A small network was shown many inputs. Here are its activations along a few directions, one row for each input.
Each table varies a few parts of the input and shows all the possible inputs, shuffled.
A made-up example of a description, with smaller parts first: one of 2 separate values, together with either a single point or one of 11 places along a line or (one of 4 places along a line, together with one of 5 places around a ring).
Shared parts are said once, and a part with two or three values counts as separate values.

Rows:
x1: [  6 -42 -31  39  -9  49 -24  12  18  16  61 -24]
x2: [-10  45  10 -10 -15 -25 -14  34 -13  12 -33 -45]
x3: [-10 -26 -16   3  30  -7 -19 -27  -7  23 -23  27]
x4: [ -2  37  23 -19 -21 -21  16  30 -16 -35 -27 -19]
x5: [-24  39  -2  10  11 -34 -20  -5 -14  45   2 -35]
x6: [-24  44   6   6   8 -38  10 -19 -18  11  25 -24]
x7: [ 11 -23   8 -17   6   0  13  -4 -13 -38 -36  41]
x8: [ 13  -7  17 -20  -3  -3  13  11 -13 -47 -45  26]
x9: [  3 -34  -7  -8  23   3 -19 -11  -8   8 -45  35]
x10: [ -1 -30 -13  31 -28  39  10 -10  11 -17  70 -13]
x11: [-23  15 -12   9  22 -29 -23 -23 -10  45   4 -13]
x12: [  6  15  22 -22 -15 -11  15  25 -14 -45 -41   3]
x13: [  7  10  13 -20 -13  -6 -13  40 -10 -13 -65  -8]
x14: [ 53   1   7 -38  27  31  35  12  22 -27   0  48]
x15: [ -2 -35 -21  34 -27  46 -21   4  18  15  51 -23]
x16: [-19  53  11  -4  -7 -39  14   4 -18  -4  12 -34]
x17: [ 10 -21   1  17 -20  33   1  -7  53  35  41  -3]
x18: [ 53  -3  -1 -37  30  39   3  29  29   7 -24  40]
x19: [  2 -18  -4  25 -30  29  22 -14  29  -6  66  -5]
x20: [ -2  32  15 -16 -19 -16 -12  44 -13  -3 -52 -30]
x21: [  7 -36 -23  36 -11  43   6  -2  11 -16  81 -14]
x22: [ 11 -29   0 -15   9   4 -15   9 -10  -8 -60  31]
x23: [ -9 -20  -7   0  27 -11  12 -40 -10 -10   1  37]
x24: [-11  50  18 -14 -17 -29  15  19 -17 -21  -9 -34]
x25: [-16   1  -6   2  27 -22   8 -43 -12   3  16  20]
x26: [  0 -23 -11  28 -29  35  -9   0  37  27  47 -13]
x27: [-18  48   3   0  -5 -35 -16  18 -14  30 -11 -46]
x28: [-22  21  -3   6  19 -33   9 -36 -14  11  28  -2]
x29: [-17  -5 -14   6  30 -18 -23 -30  -9  37  -8  10]
x30: [ 11 -16   7  15 -21  27  31 -21  45   2  60   5]
x31: [ 13 -13   8 -17   0   2 -15  24  -9 -16 -70  16]
x32: [  4 -28   1 -11  20  -2  11 -24 -12 -24 -20  45]
Q: The inputs of x23 and x3 match in every part but one. If x28 is changed in the same way as x23 into x3, which row does it become?
A: x11
Q: What is each input in this table made of?
A: one of 2 separate values, together with either a single point or one of 4 places along a line or one of 11 places around a ring
Q: Which other rows does x30 become when the place on the line of 4 takes its other values? List them by row number.
A: x10, x19, x21

Rows:
x33: [-14  31  -1   6 -19  -9  20  -6   0  -3  46 -26]
x34: [  5 -41  -5   6  13  18  10 -40  10  -7  20  40]
x35: [  4   0  -3   8 -12  17 -22  19  -3  11  -1 -23]
x36: [  9   6  11   5 -25   8   7  33   3 -23   4 -28]
x37: [ -6  27  13   6 -38  -6  10  31   8  -5  12 -45]
x38: [ 18  -6   0  -2  -5  26 -16  19  13  13 -10  -3]
x39: [ 23 -21  10  -9 -23  27  12  29  17 -36 -17  14]
x40: [  5 -46 -22   4  15  21 -13 -14  12  14  -6  31]
x41: [ 22   0  14  -5 -18  16  13  33  19 -21  -4  -7]
x42: [  2 -20  -2  13  19   7  10 -37  12   9  33  21]
x43: [-28   2 -20  23   2 -13 -23 -12   3  45  25 -23]
x44: [  0  10  -3   4  -5   4  18  -3  -5 -20  39  -9]
x45: [ 14   3   1  -6   2  14  24  -2  11 -18  30  12]
x46: [ 15 -19  -2 -12  -3  25  24  -6   9 -33  16  32]
x47: [-13 -19 -22  21  14   0 -23 -10  -2  28  17  -7]
x48: [-11 -13  -5  24  11  -3   3 -38  -4   7  43   2]
x49: [-27  57  16 -27  11 -64  -7   2 -34   3 -61 -18]
x50: [-12  21   0   9 -25   3 -21  17   2  28   8 -40]
x51: [  5  28  18 -36  28 -42   0   7 -28  -9 -75  21]
x52: [  6   6  14 -37  22 -28   3   6 -30 -23 -85  43]
x53: [  2 -26 -19  10  21  10 -15 -10  14  30   7  12]
x54: [-26   9  -4  27  -2 -17   4 -40   1  24  50 -14]
x55: [-12  36  15 -26  24 -49  -6   6 -41 -12 -68   0]
x56: [ 20 -26  -4  -6 -10  37 -14  15  11  -3 -23  17]
Q: What is each input in this table made of?
A: one of 4 places along a line, together with either a single point or one of 5 places around a ring
Q: The inputs of x49 and x52 match in every part but the place on the line of 4. If x50 is changed in the same way as x49 into x52, which row does it become?
A: x56
Q: Which other rows does x45 become when the place on the ring of 5 takes its other values? List them by row number.
A: x38, x41, x42, x53
Q: Which other rows agree with x36 in the place on the line of 4? List them by row number.
A: x35, x44, x47, x48, x55

Rows:
x57: [-42  48  12  30 -33 -40  21 -15  -8  -3  67 -63]
x58: [ 27 -33   5   8 -22  41  29   5  38 -22  36  19]
x59: [ -6  36  -7   2  11 -17 -37  28   2  61 -17 -45]
x60: [ -7 -18 -12   3  44 -19 -14 -32 -20  15 -16  30]
x61: [ 14 -46 -13  15 -15  46  -4  -6  35  16  26  21]
x62: [ 25   0  22 -40  -2   0  11  30  -1 -34 -79  38]
x63: [ 19  16  21 -51  28 -21  22  -6  -9 -28 -70  51]
x64: [ 22 -32   4  15 -38  48  14  21  23 -35  34  -8]
x65: [  6 -31 -13   5  16  26   6 -42  27  22  37  36]
x66: [  8  74  23 -41   2 -35  -3  50 -16   6 -60 -29]
x67: [ 20  -1  21 -32 -17   8  -3  45 -17 -46 -80  12]
x68: [ -6 -27 -19   8  20  -1 -28   2 -17   6 -24   5]
x69: [  6 -26  -7  -9  39  -3 -12 -29  10  26 -27  41]
x70: [ -5 -31 -26  21  -2  28 -11 -11   0   2  40   0]
x71: [ -5  32 -15  17 -12  13 -21  15  19  56  49 -50]
x72: [  8 -18  -8  14 -10  23  22   1   4 -36  50  -2]
x73: [ 19 -17   5  -2   9  21  40 -30  32 -17  46  34]
x74: [  8 -41  -7  10  -8  26 -36  24   2   5 -39  -1]
x75: [  9 -45 -14  23 -31  53 -19  10  19   2  24  -6]
x76: [-55  37  -8  38 -27 -36 -12 -28 -13  37  56 -62]
x77: [  7  13   9 -34  10 -18   5  24 -35 -46 -66  17]
x78: [-56  41   0  24  -6 -66 -27 -15 -31  43  -9 -57]
x79: [-41  77  30 -20 -14 -83   7   8 -48 -11 -52 -41]
x80: [  9  44   4   9 -19   8  12  28  24  16  60 -51]
x81: [  7  23  17 -40  33 -36  20  -9 -38 -38 -59  41]
x82: [  6  -9   0   9  14   6  38 -33   2 -28  58  22]
x83: [ -7 -22 -19  17  22  10   4 -45  -2  11  49  25]
x84: [ 13 -42  -6   2   8  18 -22   8  18  20 -37  26]
Q: What is each input in this table made of?
A: one of 4 places along a line, together with either one of 2 separate values or one of 5 places around a ring
Q: The inputs of x58 and x84 match in every part but the place on the line of 4. If x73 is changed in the same way as x58 into x84, which row does it become?
A: x69
Q: Which other rows does x59 become when the choice among 2 separate values takes its other values? List them by row number.
A: x78
Q: Which other rows does x76 become when the choice among 2 separate values takes its other values? List them by row number.
A: x71
Q: Which other rows does x77 become when the place on the ring of 5 takes its other values? List them by row number.
A: x62, x63, x67, x81

Rows:
x85: [  0  14   2  10 -18   6   6  14   8  -2  32 -29]
x86: [ 11 -22  -6  -1   6  19 -10   0  12  10  -9  17]
x87: [  2 -30 -11   5  21   6  -8 -19   2   9  -4  25]
x88: [ 11 -18   4   0  -2  15  18  -9  12 -19  14  21]
x89: [-18  13  -7  10   6 -15   2 -23  -8  13  29  -9]
x90: [ 10  17  18 -39  16 -26   3  20 -24 -27 -82  24]
x91: [-19   2  -9  16  11 -17 -13 -17  -7  26  12 -13]
x92: [-10  10  -5   9  -4  -5 -15   2   3  27   7 -21]
x93: [ -6  10  -1  10 -22   5  -9  17   3   7  11 -30]
x94: [ 21 -17   1   0  -9  30  12  13  16 -19  16   8]
x95: [-10  14   5   9 -12  -9  13  -8   3  -2  29 -17]
x96: [ 15 -22  -2   0 -14  29  -4  16  11 -10  -5   7]
x97: [-10  48  20 -28   6 -47  -2  20 -32 -10 -64 -12]
x98: [  3 -19  -8  -1  16   9   7 -26   1  -4  14  29]
Q: What is each input in this table made of?
A: one of 2 separate values, together with either a single point or one of 6 places around a ring
Q: Which other rows agree with x94 in the choice among 2 separate values? List them by row number.
A: x86, x87, x88, x90, x96, x98

Rows:
x99: [ 13 -16   0 -12  16   7  15 -12   2 -19  -4  34]
x100: [ 10 -14  -3  11 -15  24  -1  16  11  -7  20 -11]
x101: [ -6  -1  -3   0  24 -15   7 -31  -9   3   7  19]
x102: [ 15 -20  -6   5  -5  27  -8  11  19  11   6   4]
x103: [  9   3   8   4 -25  18  20  12  16 -20  30 -13]
x104: [  8  32  20 -39   1 -23  -2  34 -25 -24 -79   4]
x105: [-13 -13  -9  10  10  -6 -10 -23  -4  15   6   7]
x106: [ -8  -3 -12  12   5   3 -16  -9   9  31  17  -9]
x107: [-11  18   2  12 -16  -5  11  -6   4   3  40 -23]
x108: [-12  40  17 -24  12 -50  -6  16 -30  -3 -66 -10]
x109: [  8 -29  -5   2   0  17  -2  -4   7  -6  -6  21]
x110: [-12   3 -11  17  -6   2  -8  -4   0  15  30 -23]
Q: The inputs of x101 and x99 match in every part but one. If x108 is changed in the same way as x101 into x99, which row does it become?
A: x104
Q: What is each input in this table made of?
A: one of 2 separate values, together with either a single point or one of 5 places along a line
Q: Which other rows does x107 become when the choice among 2 separate values takes its other values? List them by row number.
A: x103
